These are the activations of a small network on made-up records, seen along a few directions, one row for each record.
After each row come some of the record's fields: D, C, J, E, F, H.
Not every record has every field; a missing one is left out.
Other fields move the rows too, some of them a lot.
In the rows, zero is written as 500.
Strong random noise was added to every row along 3 fixed directions; ignore it. To show where, here is one row again and again, with new noise each time:
[499 508 496 438 505 483 677 505 559 367 455 439 387 459 539 585 583 377
 453 604 482 522 421]
[557 432 450 563 473 461 627 489 573 257 430 378 366 392 506 481 607 441
 507 538 557 572 351]
[614 489 531 502 548 491 411 416 485 418 438 507 420 527 509 480 545 736
 479 622 637 700 451]
[523 523 540 478 498 569 416 442 452 628 516 577 518 515 507 530 356 334
 407 476 487 433 443]
[568 475 512 550 487 545 392 430 466 534 490 531 491 479 489 467 400 426
 448 461 550 499 405]

[524 476 452 502 622 431 408 559 520 506 502 400 535 490 466 422 398 438
 496 538 505 548 386] | (D d1; C c1; E e2; F f1)
[445 501 459 473 467 462 641 522 526 422 481 467 465 456 478 537 568 513
 529 516 452 505 521] | (D d4; J j2; H h1)
[365 653 611 236 522 502 740 540 498 546 518 564 449 594 607 766 642 443
 411 666 361 452 667] | (D d1; C c1; J j1; H h3)
[672 406 437 553 550 442 330 400 519 401 437 451 459 479 430 326 428 555
 509 503 666 686 308] | (D d2; E e2; F f1)
[366 619 594 313 477 547 585 504 467 731 523 674 548 629 562 660 540 506
 475 537 382 439 674] | (J j2; H h2)
[504 458 505 600 518 483 392 513 455 472 522 463 534 464 487 459 462 607
 481 464 538 495 515] | (D d1; C c2; J j3; H h2)
[469 468 503 561 475 538 544 486 526 442 468 515 468 520 533 505 585 516
 524 473 526 502 506] | (D d2; E e1; F f2)
[533 573 533 365 601 461 460 469 519 486 472 577 473 604 497 527 481 635
 498 641 582 649 494] | (D d4; E e2; F f2)
[545 494 503 612 495 571 252 431 431 692 552 576 597 512 458 410 298 373
 488 344 530 419 459] | (D d2; E e1; F f2)
[671 344 436 802 411 465 258 432 463 307 469 418 492 357 393 259 463 671
 617 287 708 595 338] | (D d1; C c2; J j1; H h2)
[561 373 395 661 523 463 464 516 554 312 425 362 454 413 455 347 481 554
 544 447 593 592 354] | (E e2; F f1)
[507 478 483 552 497 527 426 479 461 579 521 505 534 497 499 476 460 566
 480 436 485 475 548] | (J j3; H h2)
[396 517 509 535 558 494 480 583 474 535 522 466 563 509 545 568 540 686
 470 525 447 474 637] | (D d4; J j3; H h2)
[548 495 528 489 395 533 544 417 511 471 467 547 474 466 515 516 460 195
 451 426 509 399 425] | (D d4; E e3; F f3)
[516 587 529 431 502 525 492 477 465 561 511 526 500 534 507 561 517 574
 501 546 491 484 554] | (D d3; J j1; H h3)
[536 639 602 318 573 556 308 401 373 760 526 704 581 668 484 573 370 646
 422 596 551 566 615] | (D d2; J j2; H h1)
[466 426 427 582 463 416 622 588 553 311 461 321 446 394 496 432 621 511
 570 507 478 525 445] | (D d1; C c2; J j2; H h1)
[548 458 472 615 422 514 474 474 527 411 492 506 516 447 510 401 486 427
 539 397 572 474 418] | (D d1; C c2; E e2; F f3)
[553 488 487 477 495 500 427 420 456 566 494 524 513 500 444 460 425 410
 473 458 527 512 432] | (D d2; J j2; H h1)
[433 580 516 248 596 502 640 490 547 645 512 593 489 628 542 616 470 358
 412 654 392 491 560] | (D d2; E e2; F f1)
[452 446 413 665 515 516 413 614 495 557 545 403 602 403 448 441 396 364
 533 329 465 361 448] | (J j3; H h3)
[353 547 526 447 519 519 639 571 519 556 537 518 513 505 560 656 595 448
 451 537 380 399 615] | (D d1; C c4; J j3; H h3)
[506 519 497 435 540 447 608 513 534 410 465 471 443 522 515 555 653 648
 547 590 543 610 524] | (J j1; H h2)
[604 483 520 561 549 481 335 475 507 424 469 476 494 507 516 429 462 618
 492 558 627 627 420] | (D d1; C c2; E e1; F f3)
[547 540 522 472 447 524 464 396 452 528 503 601 484 517 500 512 529 592
 501 455 554 524 550] | (J j1; H h3)
[584 604 584 379 558 532 278 442 407 740 557 630 601 603 484 498 317 460
 438 532 507 502 530] | (D d1; C c1; E e3; F f5)
[507 477 449 566 527 435 568 569 549 297 455 351 454 406 505 498 588 461
 517 544 538 532 402] | (D d4; E e1; F f3)
[468 381 429 750 485 515 448 580 491 421 497 380 523 405 454 391 522 654
 579 384 522 481 503] | (J j3; H h3)
[494 525 520 426 551 436 481 512 477 535 492 488 508 532 462 522 504 633
 510 582 492 571 544] | (D d4; J j2; H h1)
[485 516 475 403 525 499 557 499 548 554 505 511 500 531 496 505 401 237
 449 520 446 443 430] | (D d2; E e2; F f1)
[478 430 444 591 437 478 595 507 525 380 505 426 455 399 436 485 512 406
 522 405 461 442 464] | (D d3; J j3; H h1)
[336 418 403 650 485 504 564 622 511 517 543 406 581 406 489 489 481 388
 520 323 359 300 533] | (D d4; J j3; H h1)
[367 542 521 388 615 457 667 641 542 485 499 406 470 523 563 655 610 517
 455 664 383 500 573] | (D d1; C c1; J j3; H h3)
[555 492 419 444 533 424 612 526 586 352 470 372 434 439 472 464 473 255
 494 560 509 531 346] | (D d2; E e2; F f1)
[535 476 470 509 526 437 466 522 504 453 477 443 510 477 457 447 510 559
 542 512 536 564 433] | (D d1; C c1; J j2; H h1)
[650 504 558 517 449 521 230 378 433 621 520 615 538 539 455 377 355 550
 510 444 588 557 482] | (D d1; C c2; E e3; F f5)
[539 539 508 398 544 466 562 467 547 449 474 533 449 557 502 514 538 532
 519 618 548 602 466] | (D d2; E e2; F f2)
[481 502 545 553 392 567 451 433 447 583 547 584 530 477 473 522 454 364
 489 378 474 365 497] | (D d3; J j1; H h3)
[495 486 492 472 501 450 626 505 533 371 436 454 421 513 498 508 693 724
 570 614 542 647 540] | (D d2; J j2; H h1)
[422 417 401 721 516 450 594 687 561 268 494 260 498 365 519 462 621 600
 576 440 485 468 498] | (D d1; C c2; J j3; H h2)
[602 522 565 493 532 513 291 418 470 509 469 609 526 582 520 446 452 716
 494 544 651 646 481] | (D d1; C c2; E e2; F f3)
[400 576 544 354 447 557 777 481 551 476 506 601 422 552 568 679 726 482
 500 563 419 463 615] | (D d3; J j1; H h3)
[535 400 439 632 450 429 560 502 536 277 458 386 438 389 452 421 644 670
 577 492 573 582 477] | (D d4; J j3; H h2)
[476 353 351 642 505 396 704 647 650 212 429 216 413 337 478 402 677 424
 616 488 477 547 334] | (E e1; F f5)
[597 381 412 758 445 465 443 462 549 268 443 381 449 368 459 341 622 611
 617 384 672 599 382] | (D d2; E e1; F f3)
[504 504 502 470 456 487 635 471 528 404 480 500 402 485 515 559 630 586
 520 550 498 552 535] | (J j1; H h3)
[496 570 516 396 521 488 424 497 432 671 536 524 570 525 450 547 339 303
 446 491 442 406 498] | (D d4; J j2; H h1)

Here are new rows. What are their fields?
[652 418 457 584 397 462 528 412 557 301 437 458 386 425 454 353 589 605
 596 487 611 638 430] | (E e3; F f5)
[367 611 622 349 564 561 534 544 450 688 553 627 551 665 600 683 519 659
 412 633 395 465 749] | (D d1; C c2; J j3; H h2)
[460 544 479 336 542 481 661 529 576 530 502 499 475 530 512 561 440 194
 440 579 412 438 446] | (D d2; E e2; F f1)
[400 580 538 401 494 479 747 578 564 423 498 496 418 516 576 659 707 644
 530 639 425 520 661] | (J j1; H h3)
[463 498 531 529 409 579 498 451 451 586 532 581 507 477 519 547 455 391
 451 380 453 382 521] | (J j1; H h3)
[472 629 582 316 643 480 501 524 490 610 519 560 507 637 533 632 520 597
 465 714 484 593 593] | (D d2; E e1; F f2)
[587 419 475 567 455 458 528 452 571 331 457 443 432 431 492 418 532 355
 527 446 562 529 346] | (D d1; C c1; E e3; F f2)
[368 544 466 474 613 478 596 682 515 546 529 381 554 489 515 616 518 462
 485 568 375 411 543] | (J j3; H h3)
[462 455 492 584 475 503 515 555 515 449 536 450 509 453 498 493 491 428
 508 442 474 423 493] | (D d1; C c2; J j3; H h2)
[569 458 469 635 521 483 360 526 498 438 501 397 519 437 479 402 384 372
 502 439 551 485 352] | (D d1; C c2; E e1; F f2)
[535 426 385 568 537 424 593 566 600 315 440 320 434 394 472 403 494 432
 537 518 511 550 363] | (E e2; F f1)
[664 417 450 545 454 426 509 387 544 312 434 452 377 435 446 363 625 659
 583 526 617 700 422] | (E e3; F f5)
[481 507 588 520 421 624 321 393 426 741 534 733 627 577 552 468 314 406
 413 352 494 375 531] | (D d1; C c2; E e2; F f3)
[656 462 444 516 488 434 519 468 551 325 462 389 398 424 436 393 522 511
 561 568 579 619 373] | (E e3; F f5)
[497 369 436 637 346 519 581 443 514 432 491 453 483 387 430 402 465 233
 530 295 465 346 374] | (D d3; J j2; H h1)
[358 572 524 366 540 526 683 582 545 583 492 550 537 582 608 632 574 473
 464 595 390 455 597] | (E e2; F f3)
[456 488 529 595 525 516 396 557 459 546 541 491 568 499 517 488 472 664
 494 470 500 482 594] | (D d1; C c2; J j3; H h2)
[541 563 547 434 522 552 434 462 469 600 541 615 525 588 511 537 437 575
 480 525 538 510 567] | (J j1; H h2)
[529 506 480 486 647 499 332 502 476 595 483 494 559 573 497 454 403 625
 459 553 539 588 488] | (D d2; E e2; F f1)
[455 477 519 528 408 531 626 511 552 449 477 515 488 475 569 524 550 298
 494 433 449 394 488] | (D d1; C c2; E e3; F f3)
[475 547 537 495 520 563 312 502 395 727 533 588 607 578 484 486 380 653
 496 464 481 476 606] | (J j2; H h1)
[454 523 484 488 601 514 371 592 481 671 535 473 614 537 513 466 285 354
 437 484 423 419 467] | (D d1; C c2; E e2; F f1)
[568 593 533 369 520 479 504 460 481 512 488 536 460 557 496 572 504 595
 496 605 531 571 544] | (J j1; H h2)
